These are the activations of a small neural network, seen along a few directions. Each row is one input.
Each table varies a few parts of the input and shows all the possible inputs, shuffled.
A made-up example of a description, with smaller parts first: ring(8) and (point or line(9) or (values(3) and line(4))).
Shared parts are said once, and a part with two or three values counts as separate values.
(in the rows, 100 means zero)

Other details of the inputs vary at random and push rows far along two fixed directions, the same in every table; ignore that.

Rows:
x1: [ 80, 111, 112, 118,  97,  91,  92, 119,  65,  98, 104, 114, 123,  84]
x2: [104, 126,  76,  74,  82, 135, 116, 128,  95,  60, 109, 166, 141,  54]
x3: [ 63, 104,  79,  98,  92,  99,  91, 111, 104,  77, 152, 128, 167,  37]
x4: [137, 103,  77,  65, 135, 103, 117,  97, 100,  87, 104, 144, 114, 116]
x5: [ 59,  91, 123, 129,  60,  81, 148, 130, 129, 105, 114,  96, 108,  95]
x6: [ 80,  84, 142, 111, 110,  94,  77,  98, 100, 141,  88,  69,  62, 110]
x7: [ 56,  99, 156, 121, 104, 144, 143, 122, 116, 121, 137,  95,  92, 115]
x8: [129,  96,  53,  72, 138, 141,  96,  98,  95,  66,  95, 123, 126,  92]
x9: [ 36,  85, 174, 122,  88, 123, 151, 119, 115, 120, 130, 100,  77,  98]
x10: [100, 114, 121, 154,  88,  52,  86,  98,  64, 129,  85,  64,  90, 108]
x11: [ 50,  98, 142,  96,  97,  95, 155, 127, 129,  93, 106,  97,  86,  86]
x12: [144, 102,  23,  46, 121, 118,  31,  57,  97, 104,  84,  89, 104, 115]
x13: [ 97, 102,  51,  46, 117, 138,  87, 110, 118,  47, 118, 115, 132,  92]
x14: [ 87,  93, 115, 118,  56, 121, 124,  99, 121, 109, 107, 111, 114,  98]
x15: [116,  95,  71, 119,  98, 100, 102, 103, 107,  67,  99, 124, 135,  56]
x16: [109, 122, 131, 119, 101,  78, 115,  95,  79, 120,  77,  76,  39, 128]
x17: [102, 104, 111, 121, 119,  94,  82, 113,  58, 129,  91,  62,  69, 141]
x18: [144, 107,  75,  78,  91,  84,  87,  60, 124, 101,  47,  84,  88, 142]
x19: [ 87, 110,  96,  88,  81, 124,  76, 116, 124,  87, 121, 137, 164,  38]
x20: [ 90,  92, 115, 104, 104,  66,  83,  84, 106,  95,  91,  51,  42, 131]
x21: [ 62,  80, 139, 111, 111, 138, 101, 139, 103, 127, 125,  84,  96,  97]
x22: [118, 107,  81,  65,  77, 155,  94,  80, 126,  79,  91, 148, 133,  91]
x23: [ 56,  75, 130, 120,  81,  85, 120, 129, 103,  85, 138,  74,  96,  92]
x24: [114, 111, 116,  93, 111,  94, 124,  83, 117, 126,  84,  41,  67, 147]
x25: [146, 129,  60,  83, 130,  86,  41,  67,  71, 103,  45,  98,  76, 129]
x26: [164, 120,  27,  69,  86,  78,  34,  53, 123,  66,  76,  94, 105, 115]
x27: [ 81,  84, 122, 125,  97,  66,  73,  76,  83, 134, 118,  49,  88, 105]
x28: [120, 120, 128, 120, 106,  98, 118, 108,  75, 128,  97,  58,  49, 142]
x29: [ 89,  86,  86, 101,  85,  95, 147, 141, 108,  76, 124, 176, 148,  62]
x30: [141, 115,  20,  48, 124, 100,  18,  40, 105,  95,  72, 107,  98, 104]
x31: [136,  88, 116,  92, 127,  52, 116,  73,  87, 120,  72,  98,  57, 140]
x32: [105,  96, 100,  77,  97, 129,  68, 100, 109, 101,  98, 117, 139,  69]
x33: [ 91,  77,  92,  82,  96, 105, 148, 134, 101,  73, 121, 177, 145,  70]
x34: [ 76, 111, 125, 148,  62,  90, 141, 145,  89, 109, 123, 106, 100,  69]
x35: [112,  76, 118, 142, 105,  73, 105,  81,  74, 116,  89,  61,  74, 113]
x36: [118,  88,  98, 123, 130,  76,  95,  70,  81, 105,  67,  69,  55, 120]
Each input here is: line(4) and (values(4) or ring(5)).
Q: Changing only the line(4) part turns x2 into x16. The same change can be made to x1. Which row results?
A: x25
Q: Change only the values(4) part in x34. List by row number the other rows that result.
A: x10, x15, x29
Q: Which other rows agree with x12 in the line(4) part? List them by row number.
A: x4, x7, x8, x13, x17, x21, x24, x28
Q: A walk changes only the line(4) part. It starts at x12 and steps to x30. List the rest of the walk in order.
A: x27, x3
